A small network was trained on made-up records. Each row is its average activation on records with the value named, seen along a few directions.
Values that are neighbours, or in one group, have similar rows; names and order tell nothing.
In the rows, 500 means zero.
Strong random noise was added to every row along 5 fixed directions; ignore it. To show where, here is one row again and again, with new noise each time:
[393 437 405 402 542 452 461 474 319 490 500 582 616 391 338 479 309 485]
[337 518 455 681 475 463 538 500 392 403 562 664 435 261 472 421 447 313]
[497 286 505 454 303 619 629 459 481 515 566 274 495 856 432 734 415 561]
[548 596 574 535 463 532 423 532 436 467 487 492 489 521 504 478 497 449]
[416 410 361 275 586 447 457 456 322 517 475 587 683 420 298 493 286 548]
[554 411 516 424 343 583 487 555 405 553 493 256 568 762 432 621 414 548]
[465 522 548 623 408 531 492 522 419 450 535 484 448 502 494 507 466 403]


Lar, 9 values:
h1: [477 443 341 377 508 371 428 505 519 584 391 373 641 348 460 428 491 622]
h5: [409 460 521 598 552 468 561 435 454 500 495 530 510 562 552 567 477 555]
h4: [454 295  62 457 278 518 785 820 538 697 500 245 616 404 547 407 663 280]
h6: [443 466 541 431 625 538 606 400 731 455 548 565 360 636 605 569 628 643]
h7: [403 586 474 677 541 400 408 545 386 503 520 514 545 268 578 387 463 409]
h9: [324 219 327 521 361 387 610 486 478 582 480 341 653 453 368 485 361 626]
h3: [729 547 458 266 590 529 555 598 696 618 497 461 480 634 542 427 634 555]
h2: [516 590 492 509 507 441 419 615 392 524 443 563 525 296 493 449 492 433]
h8: [555 531 811 691 522 625 370 410 522 435 558 490 321 627 475 648 440 509]
The values of Lar form 3 separate groups.
Question: Which other values are in the same group as h7? Give them in the order they are listed.
Answer: h5, h6
Question: Which other values are in the same group as h8? Give them in the order they are listed.
Answer: h4, h3, h2

Nog, 9 values:
t7: [584 677 644 512 571 507 437 429 533 368 509 753 359 435 523 518 565 456]
t6: [536 554 549 683 398 455 552 499 632 454 512 482 407 500 631 503 630 529]
t3: [500 423 693 531 593 497 481 110 570 414 506 605 436 660 425 642 374 733]
t1: [589 465 630 268 602 539 291 399 404 577 439 338 658 746 388 628 339 710]
t9: [568 518 625 505 504 555 445 485 516 499 507 479 380 599 438 531 473 556]
t8: [479 390 388 364 526 494 640 414 585 469 568 638 503 457 466 552 506 440]
t5: [417 447 542 650 531 523 595 399 518 468 589 481 381 588 555 595 483 470]
t2: [495 432 632 522 425 527 383 515 316 498 540 419 579 608 393 588 279 458]
t4: [563 636 658 594 469 577 422 625 538 500 480 397 460 655 652 432 597 512]
The values of Nog form 3 separate groups.
Question: Which other values are in the same group as t3? Give them in the order they are listed.
Answer: t6
Question: Which other values are in the same group as t7? Give them in the order they are listed.
Answer: t9, t8, t2
